A small network was trained on invented records. Each row is its activation on one of them, seen along a few directions.
After each row come some of the record's fields: B, J, V, G.
Not every record has every field; a missing one is left out.
The largest differences between rows may come from other fields.
Random noise pushes rows far along 19 fixed directions. That doesn't count. These rows show it; they differ only by the noise:
287 172 -174 24 12 224 232 -266 503 -301 -45 -154 -29 114 248 -171 -729 181 201 -107 -145 96 -290 739 128 -224 -420 234 -142 -163 94
25 -276 137 -52 -13 44 431 -223 -343 -157 -429 -297 149 137 338 -139 236 13 -149 27 -207 -204 147 517 -117 -320 -51 -203 268 -381 245
-268 294 88 162 -189 -184 57 39 -55 7 -57 -547 -36 -127 -9 -282 146 380 -190 -261 -61 343 48 249 79 75 -403 108 29 -47 -265
418 -92 25 31 114 483 28 261 -90 124 92 30 419 -132 -301 -27 -156 -411 406 -241 -209 -16 -42 -247 -80 -58 -86 -270 249 -203 212
-89 528 143 334 208 -187 206 184 137 156 -248 170 92 -17 20 -692 28 211 -26 -206 -103 76 -204 155 -204 -227 -406 174 122 -117 -618
-203 248 -144 1 -588 -253 97 614 -57 161 -156 -220 343 -174 261 59 621 183 245 -3 -191 62 184 111 107 -518 93 486 -123 -120 372
475 -355 56 -124 10 329 -272 -40 -320 316 -3 228 370 -135 245 -61 -399 24 543 -180 -19 -359 82 304 427 -168 -116 76 -22 271 -496
-388 745 -6 196 316 319 149 -347 43 -168 -36 -52 -354 225 242 -27 -189 -314 -32 211 -411 -331 158 123 -75 69 -497 -79 -577 279 -21
263 76 -140 233 157 209 -225 -99 227 24 243 311 154 -625 -130 146 -226 -23 -448 227 146 154 -25 290 -124 338 8 122 -39 320 -158
6 -110 -217 -113 235 -72 94 -360 155 -27 367 -174 -284 87 272 -61 86 -65 -489 720 433 -33 -115 221 -161 -99 361 194 49 -4 -297
315 -185 667 -191 -120 -466 246 167 145 142 32 -5 -404 110 -147 9 58 -236 -77 704 195 541 6 -261 -109 239 116 -55 -22 -505 8
-345 -507 175 -346 -286 332 509 -746 -192 -88 -424 -60 -336 -6 139 394 -61 -33 -254 -124 -128 -8 -218 434 -27 -97 215 -368 -295 164 872
306 -62 316 -178 594 319 152 -609 -116 11 75 -103 -255 -293 184 344 0 38 -162 -862 -51 59 -199 63 -25 173 -527 -627 -53 464 -377
-100 -499 99 106 182 -255 71 -133 -237 -244 13 -329 -80 -27 191 172 280 -50 -422 250 185 427 11 167 -150 122 220 -182 223 -407 -40
-188 -352 -265 154 515 -41 -111 135 -85 -16 348 -292 136 -285 -318 66 -273 -334 192 -303 63 313 -165 -274 -77 -125 -101 120 -157 -8 -148
61 302 413 110 -245 16 3 28 -43 622 135 496 -121 -85 298 173 -197 458 -102 73 121 154 -393 103 68 15 243 444 -231 -236 -264
497 -326 -207 -235 386 450 99 -103 166 -170 105 51 308 -515 -21 -230 -405 -228 -45 -219 -35 72 -240 360 181 -28 -349 -107 -231 661 -12
379 327 240 -467 -671 -375 162 767 385 -156 -213 -327 47 -125 -282 -301 418 360 -181 279 108 306 248 -21 185 457 -203 117 -241 -49 398
-94 32 84 319 -436 -23 30 227 14 152 -366 362 151 -475 -447 -59 -171 -111 561 -19 -186 405 225 282 134 -215 -468 453 109 -144 -73
-288 -261 -68 437 -359 415 -137 -409 -472 415 255 -237 220 -104 -72 241 -689 -277 251 -145 -18 -248 -134 1 69 -239 200 384 532 -269 246
188 556 388 -188 -52 295 294 150 85 53 -134 -5 -204 590 264 -124 -31 -42 404 64 -381 -78 -71 -86 67 1 -237 -296 -378 -350 145

116 127 80 202 -61 -111 -4 247 -151 -154 -248 67 238 -228 16 90 531 477 -73 -56 -183 448 403 481 -13 77 -263 -46 85 -449 -244 -> B=b3 J=j1 V=v2 G=g2
-157 1 240 -222 -529 -176 200 -303 14 231 -289 84 -377 -176 -16 274 260 370 101 125 -94 122 310 509 111 -242 -144 153 -213 37 45 -> B=b6 J=j1 V=v2 G=g2
218 -262 31 61 154 -74 140 56 147 -53 160 -607 196 118 -170 84 -161 -590 514 62 -380 201 163 -154 -264 -477 -70 -217 285 -496 467 -> B=b6 J=j2 V=v1 G=g2
-408 144 -217 201 -53 182 -177 -307 -86 -25 129 302 -185 -393 29 438 -62 -283 -153 49 161 -267 38 -104 82 114 -81 398 -109 584 68 -> B=b6 J=j2 V=v2 G=g3
343 207 -411 -183 -402 333 -56 -602 721 74 -367 582 -154 -24 -390 303 -97 355 496 -363 250 -574 46 470 -235 -278 43 -52 536 125 -116 -> B=b3 J=j2 V=v1 G=g2
-183 196 -123 -15 202 -5 206 -262 26 226 100 -82 -67 -189 -70 -440 78 -9 -180 181 50 -167 -1 178 -165 -389 -128 249 -18 317 -396 -> B=b6 J=j1 V=v2 G=g2
-263 -312 -229 0 -324 306 168 308 -435 83 -78 -205 264 116 -196 -450 448 155 31 258 -46 423 19 194 68 -278 286 49 283 -608 18 -> B=b6 J=j1 V=v1 G=g2
174 371 -100 142 -281 459 -70 234 47 66 27 200 285 -160 -495 -171 -416 38 -2 186 -83 -286 140 58 -35 307 -119 251 56 -221 293 -> B=b6 J=j1 V=v2 G=g2
263 31 241 -126 157 -289 126 299 197 52 -71 314 18 -364 231 160 107 287 -221 -215 57 342 -350 93 8 82 -78 145 -403 200 -112 -> B=b5 J=j2 V=v1 G=g2
127 -123 -392 279 -148 158 -143 76 135 -278 9 99 330 -345 60 239 231 39 -161 -325 28 259 -136 268 -70 -40 46 -136 669 53 129 -> B=b5 J=j1 V=v1 G=g2
-59 -75 435 69 -236 106 89 -349 -443 -20 -364 -320 -47 212 285 -385 -438 274 -119 -453 -272 -98 -102 353 316 234 -316 -255 8 54 -17 -> B=b6 J=j1 V=v2 G=g2
-2 -29 181 -58 -58 -362 48 109 453 -241 -342 -160 -224 476 138 212 15 81 849 -633 -344 582 -104 -62 40 -299 -203 -448 -323 -373 249 -> B=b3 J=j2 V=v2 G=g3
429 8 -39 -47 -149 -164 -27 -234 518 12 67 -139 84 -474 23 138 -552 168 -267 -52 37 -227 -57 397 -58 27 -21 255 -46 345 269 -> B=b4 J=j1 V=v1 G=g2
-311 707 25 139 -12 29 151 4 142 -142 -340 358 -257 -59 221 254 583 254 -320 -41 -207 -18 145 199 -234 161 -153 -122 -375 65 79 -> B=b5 J=j2 V=v2 G=g3
-92 -85 -55 -332 5 -250 -152 224 -12 5 312 -730 -116 53 -335 -67 -159 -229 633 -751 213 -40 -51 -833 402 32 -479 136 -62 367 -120 -> B=b3 J=j2 V=v2 G=g3
-170 -101 162 212 -174 -66 -25 129 102 187 6 297 84 182 -433 -77 -219 293 -258 -240 252 200 -508 -333 -313 325 481 -144 428 -459 228 -> B=b5 J=j2 V=v2 G=g2
23 260 311 113 -221 330 59 -62 -258 417 180 283 -69 48 544 -54 227 -280 -29 204 -217 48 -280 -192 160 -187 151 -60 170 241 -67 -> B=b6 J=j1 V=v1 G=g2
547 -26 -419 168 557 -150 -469 434 220 31 202 124 754 -384 140 -186 -91 263 -372 -8 -159 -361 157 428 -300 -77 278 -77 -226 235 -314 -> B=b6 J=j1 V=v1 G=g2
248 -87 -212 85 386 -113 -5 -118 347 -458 114 -298 137 -134 -164 105 -185 -325 -244 61 -8 -46 95 35 -303 174 -63 -188 137 -10 329 -> B=b3 J=j2 V=v2 G=g2
53 -101 -251 78 -41 -59 -148 -234 369 -96 130 -218 -48 -173 -365 720 122 -221 -1 24 -13 -122 259 -40 -511 -46 308 -256 305 -168 505 -> B=b6 J=j2 V=v1 G=g2
269 -761 67 -256 113 -401 208 198 -41 -189 -67 118 0 -346 -105 261 11 -527 171 327 291 197 98 -171 149 -201 48 398 -84 -48 272 -> B=b1 J=j2 V=v2 G=g3
265 -348 86 -332 -96 121 112 30 -10 -203 129 -495 148 -77 -354 -373 -337 -35 -240 -627 309 114 -426 -432 268 463 -206 -190 296 322 352 -> B=b3 J=j2 V=v2 G=g3
116 -373 -207 -158 86 -346 97 73 144 -190 38 -192 -12 -191 -174 -55 142 -258 -8 300 212 10 171 15 -121 -225 67 187 139 -44 34 -> B=b6 J=j1 V=v2 G=g2
-399 -2 -30 70 660 -631 74 583 -114 19 325 -683 124 226 158 -493 161 -80 -245 36 -164 242 -154 -440 -224 -229 161 121 -647 -251 -66 -> B=b6 J=j2 V=v2 G=g3
225 366 -177 234 3 358 -87 -357 378 -710 -8 263 -184 -203 580 458 -115 -183 -332 -145 -26 112 -220 288 136 406 -329 -106 172 446 213 -> B=b6 J=j1 V=v1 G=g2
-620 -220 -27 104 -200 -43 138 -548 -90 -141 -410 -394 -419 117 -590 -109 -217 -168 408 -740 -46 115 -33 -124 -56 -138 -442 -277 345 144 -41 -> B=b6 J=j1 V=v1 G=g2
98 183 -222 -36 -14 230 -536 164 -243 390 467 -238 302 84 504 269 488 -1 304 103 -181 -345 393 -94 181 -212 294 -220 -153 395 -275 -> B=b5 J=j2 V=v2 G=g3
-157 181 77 -39 -176 133 418 -99 -352 287 -28 301 -187 -157 -203 -173 355 -668 295 474 40 -289 392 -335 58 -463 -362 484 526 95 -104 -> B=b5 J=j1 V=v2 G=g2
496 -312 159 -88 391 -619 -192 4 349 272 250 144 -121 -724 -747 133 -626 -54 7 6 273 97 219 -23 -176 125 -290 385 -212 195 -442 -> B=b6 J=j1 V=v2 G=g2
-243 135 99 -26 -94 -262 62 69 -150 359 245 -488 -175 22 -305 644 -154 -84 386 -239 -219 -243 368 -366 -127 -254 -160 326 -235 -388 364 -> B=b5 J=j2 V=v1 G=g2
440 -2 98 -314 82 -28 -68 -14 198 34 -173 48 161 48 -240 -393 21 84 5 -17 77 -402 189 -38 -65 229 -22 -378 1 369 -161 -> B=b3 J=j2 V=v2 G=g2
78 49 134 100 285 -79 -253 -96 -38 -253 -116 126 -260 -145 -270 -40 -410 -234 58 313 -30 -75 500 108 124 524 -548 -19 -435 198 -441 -> B=b6 J=j1 V=v2 G=g3
-428 -366 -65 -12 341 100 216 202 -691 -92 -110 339 127 295 379 175 322 378 -154 358 107 49 -64 217 122 -174 316 314 -268 -801 -76 -> B=b1 G=g2
48 116 -28 -225 -215 393 342 22 86 -90 300 -241 -115 5 450 103 2 -236 -117 127 -186 314 -439 34 321 -97 -63 99 -247 249 557 -> B=b5 J=j2 V=v1 G=g2
233 -375 44 -208 -198 252 61 -101 129 -172 48 274 100 -91 616 -85 -103 -88 -65 287 -13 381 -425 429 458 -96 120 -11 -228 586 176 -> B=b6 J=j2 V=v2 G=g2

Here are new rows. What are their fields?
147 -586 558 -270 3 -78 7 -105 -483 144 -353 -140 -34 252 -145 -377 85 -66 307 -167 -173 179 207 -41 230 106 -244 -759 143 42 -415 -> B=b3 J=j1 V=v1 G=g2
256 27 160 -165 115 -348 493 86 98 42 -265 -140 -40 334 -90 30 403 213 -151 -311 76 -391 -57 -160 -598 -329 264 -135 460 -858 363 -> B=b6 J=j2 V=v2 G=g3
-152 -192 288 371 137 -490 387 149 -94 -100 -84 297 59 178 433 -404 -22 -698 -66 558 77 114 -394 -325 -133 -442 88 384 490 -275 44 -> B=b3 J=j1 V=v2 G=g2
-239 498 -251 186 296 145 20 -472 172 464 -106 18 -118 177 -239 -397 -27 369 -34 -59 -347 -478 242 524 -577 -507 84 -247 -180 -111 -422 -> B=b6 J=j1 V=v2 G=g3
-173 -109 9 -304 -147 -286 273 -113 47 -205 92 -134 -308 -375 219 527 547 -567 -91 -78 189 113 -7 -492 148 -195 -215 251 111 654 485 -> B=b3 J=j2 V=v1 G=g2
534 207 50 -80 51 150 375 531 217 -117 -172 481 208 -143 -203 -29 -181 168 227 -191 -45 203 -228 89 -61 -124 -317 437 71 -704 222 -> B=b6 J=j1 V=v1 G=g2
312 129 -329 -343 328 196 -213 -12 323 -224 276 -410 -159 167 32 360 245 107 361 -27 -147 -19 338 239 8 -37 -186 -403 -429 22 -332 -> B=b6 J=j2 V=v1 G=g2
-250 -88 -129 -163 -232 543 -104 -413 -206 226 145 137 -357 182 -245 275 -157 287 251 252 177 35 42 332 223 34 73 158 -72 -245 -342 -> B=b6 J=j2 V=v1 G=g2
-33 56 159 486 -740 43 -295 53 -255 70 -73 35 122 265 170 -488 -326 -411 429 311 70 12 75 -218 410 25 -39 316 854 -118 -161 -> B=b6 J=j1 V=v2 G=g3
-102 39 -134 257 412 -6 -277 -89 -99 214 285 -360 137 -173 -530 87 -60 -425 -9 38 -184 -341 468 -356 -469 29 17 -239 75 48 -104 -> B=b6 J=j2 V=v1 G=g2
181 145 -77 -396 -117 356 426 -527 639 -418 49 128 -621 160 23 -1 -312 105 -323 352 343 377 -539 313 81 281 -76 21 -169 47 211 -> B=b3 J=j1 V=v1 G=g2
-51 -225 -13 -126 -450 107 47 297 -370 35 -11 141 138 -150 227 16 168 -157 161 170 -11 138 1 -8 505 -85 44 339 -32 215 212 -> B=b5 J=j1 V=v2 G=g2
266 552 -13 481 -359 14 -228 42 602 181 -35 419 245 -576 -322 -107 149 -267 -287 420 -91 95 122 40 -400 198 108 -66 393 449 9 -> B=b3 J=j2 V=v1 G=g2
170 370 -26 -317 107 77 241 487 -30 94 125 116 -46 82 -231 214 466 281 204 59 -135 183 322 -114 -17 -105 -148 181 -448 -600 118 -> B=b3 J=j1 V=v2 G=g2
7 171 136 33 -447 71 171 -161 11 691 -37 63 93 12 -218 -317 59 -137 -75 717 -126 -403 135 101 -333 -379 487 150 219 -137 148 -> B=b3 J=j2 V=v1 G=g2
-133 195 -127 47 171 42 62 -113 178 -558 -380 503 -222 293 -80 6 -81 -37 -322 381 248 -435 54 74 -187 518 -69 -40 113 -84 57 -> B=b5 J=j2 V=v1 G=g2
-402 -413 -234 285 -19 -551 -282 303 -165 -183 40 197 111 -180 155 231 74 -254 119 -220 437 87 -300 -467 159 -118 147 519 398 119 -201 -> B=b3 J=j1 V=v1 G=g2
